Each row below holds a small network's activations on one input, seen along a few directions.
Each table varies a few parts of the input and shows all the possible inputs, shuffled.
Descriptions start from the smaller parts, as in this example, which fits no table here: values(3) and (point or line(11) or (ring(5) and line(6))).
Shared parts are said once, and a part with two or three values counts as separate values.

A family of inputs:
R1: [ -5  20  21 -15   6   4  20  -2   9  -5 -10 -13  35   0 -22  15  -2 -21
   4]
R2: [-12 -25 -54  33 -23   3 -61  16 -12  -1  -6 -11 -87  14  39   0 -13  16
   9]
R3: [ -8  16  25 -19  19   6  10  -3  -6 -13 -13  -5  33  -6 -21   5  -6 -16
  -1]
R4: [ -5  14 -13  20  23   9  17   2 -14  -7   1 -15  16  -3 -23 -15  -4  -1
  -6]
R5: [ 11   4 -19  15  10  12  17  -6  -9  10   8 -15  20  -2 -25   0  20   3
 -10]
R6: [ -7  16 -36  50  13  23  26   9  -5  14  26 -36   3   6  10 -40  15 -10
  -6]
R7: [  7  22  54 -14  12  -2  21 -14  25 -16  -5   0  36   8 -10  -7   6 -16
  11]
R8: [ -9  15 -34  47  21  23  19   7 -23   1  26 -27   4   3  13 -47   8  -1
  -8]
R9: [  3  18  58 -18  25   1  12 -13  11 -22  -9   8  34   2  -7 -16   3 -11
   4]
R10: [  2 -17  16 -36 -17 -35 -55   1  20 -22 -52  44 -37  13  29  24 -12  12
  24]
R11: [-12 -32  -7 -33 -39 -33 -56  15   3 -14 -54  22 -39   8  15  37 -22   1
   9]
R12: [ -3  16 -15  23  12   9  25   5   4   6   1 -23  18   2 -25  -6   4  -8
  -2]
R13: [  3   4  22 -20  13  13  14  -6 -10 -17  -9   4  34 -13 -18  15   4 -17
  -3]
R14: [  7   4 -42  39  11  26  18   0 -16  16  37 -29   6   4  10 -34  31   2
 -11]
R15: [-16 -33 -35   4 -34 -22 -56  20  -4 -10 -38   3 -62   6  10  24 -17  21
  10]
R16: [ -5 -32  11 -49 -46 -42 -31  25   2  19  -7  47 -47  -2  22  37 -37  17
  -2]
R17: [  1 -30 -37  16 -26 -18 -39  22 -12  38  39  15 -94  -7  41  -6 -28  24
   9]
R18: [ -3  11  14 -18  -3   6  15 -18  13   6  -5  -7  43  -6 -22  24   0 -14
  -4]
R19: [ -3   5 -45  46   8  21  21  -5  -1  20  37 -33  11   2  10 -30  17  -2
 -12]
R20: [  9 -12  34 -50 -26 -46 -32   9  20   8  -2  65 -49   2  34  27 -24  25
   3]
R21: [  3   2 -14  18  21  16  20  -1 -17  -9   4  -8  16  -9 -21  -4   9  -1
  -7]
R22: [ 15   9  53 -21  18   9  14 -16   7 -28  -5  17  35  -5  -6  -7  12 -12
   5]
R23: [  8  16  46 -17   2   1  16 -30  28  -6  -1   9  43   4 -12   0   9  -9
   5]
R24: [ -3   3 -36  42  21  28  22   1 -26   0  30 -22   1  -3  14 -38  22  -1
  -9]
R25: [ 20  12  51 -27   9   5  18 -24  14 -11  -3   6  35   2  -9  -4  20  -5
  -1]
R26: [ -5 -36 -16 -11 -38 -36 -30  29  -5  28   5  28 -69 -11  18  22 -35  34
   4]
R27: [  8   8  20 -24   2   8  14 -13  -4   2  -7  -5  37  -4 -21  20  13 -11
  -6]
R28: [  0   5 -24  20   5   9  21  -9   7  14  10 -19  26  -3 -25   4   6   0
  -9]
Q: The inputs of R26 and R20 match in every part but one. If R12 is changed in the same way as R26 into R20, which row does it become?
A: R7
Q: Describe the family of inputs behind these rows.
A: line(4) and (values(2) or ring(5))
Q: Which other rows does R9 become when the line(4) part takes its other values? List them by row number.
A: R3, R4, R8

A family of inputs:
R29: [ -2  -7  15 -23 -12 -10 -23  -4  10 -15 -32  10  -3   5  -1  23  -4  -4
   9]
R30: [  3  -7  23 -34 -14 -16  -8  -1   6   5  -4  24  -2  -5   2  23 -11   3
   0]
R31: [  1 -16 -26   7 -14  -4  -7  12 -11  19  18   3 -29  -5  12   2  -4  12
  -6]
R32: [  5  -2  31 -26 -11 -20  -8  -2  18   1  -3  27  -8   3  13   7  -9   5
   6]
R33: [ -4 -11 -23  20  -1   0 -18  10 -11  -2   6   1 -37   1  21 -14  -5  10
   3]
R34: [ -7 -13 -37  19 -10   0 -23   7  -7   0 -10 -10 -27   6  10   0   0   8
   1]
R35: [ -5  -7  16 -25 -14 -17 -12   5   7  -4 -23  12  -2  -3 -12  27 -17   0
   4]
R36: [  1  -3  28 -24  -2 -13 -18   2   3 -17 -19  21 -12   4  12   5  -8   0
   8]
R37: [  2  -8 -18  16  -9  -6 -10   7   1  18  21   3 -37   3  21 -12  -5  14
   1]
R38: [ -9 -10 -37  15 -10  -5 -12  16  -9  12   0  -6 -28  -2  -1   8 -12   9
  -2]
R39: [  0  41 -11  48  47  53  68 -19 -11   0  35 -58  80  -2 -28 -46  37 -30
 -15]
R40: [ 15  43  39   7  50  37  70 -34   6 -17  11 -27 104  -5 -49 -22  38 -27
 -10]
Q: The inputs of R36 and R33 match in every part but one. If R29 is changed in the same way as R36 into R33, which row does it become?
A: R34
Q: Describe the family of inputs behind these rows.
A: values(2) and (point or ring(5))

A family of inputs:
R41: [ 12 -17  22 -28 -12 -18 -28   1  -2   4  15  46 -43  -3  41   1  -9  18
   4]
R42: [-21  -8 -30  23   2   0 -32  13  -9 -27 -37 -13 -26   7   2  -1 -14  -2
  11]
R43: [  2  40  65 -30  37  32  45 -37  12 -43 -41 -28 119  -2 -64  16  26 -48
   0]
R44: [-14  -3 -59  42  -6  17 -13  -1  -3  -1 -15 -42  -2  14  -2  -7  14  -4
  -2]
R45: [  7   7 -41  55  20  27  48   5 -24  40  76 -28   1 -15  -3 -44  12  11
 -20]
R46: [-16   5 -80  55  16  35  26  15 -37  13  15 -56  15  -7 -25 -11  12 -10
 -19]
R47: [ 25  49  92 -31  47  14  75 -38  27 -14  19  13 108  -5 -32 -22  30 -22
  -6]
R48: [ 11   4 -23  36  -1  12  11  -7  10  27  48 -12 -19   7  29 -34  17   8
  -1]
R49: [  2 -25  44 -65 -47 -51 -28  14  21  24   2  60 -43  -5  30  38 -38  16
   6]
R50: [ -7 -27  10 -52 -42 -46 -50  12  18  -1 -56  35 -36   0 -16  71 -37  14
  12]
R51: [ -3 -28 -10 -17 -18 -14 -44  10 -10 -25 -48  15 -32   3   3  27  -4  10
   7]
R52: [  1   2   9  11   4  -7  -9  14  -3   4  24  11 -43   6  37 -34  -9   9
   7]
Q: The inputs of R52 and R42 match in every part but one. If R41 is changed in the same way as R52 into R42, which row does it become?
A: R51
Q: Describe the family of inputs behind these rows.
A: values(2) and (point or line(5))
Q: Which other rows does R48 become when the values(2) part takes its other values? List them by row number.
A: R44
Q: Which other rows does R43 become when the values(2) part takes its other values? List them by row number.
A: R47
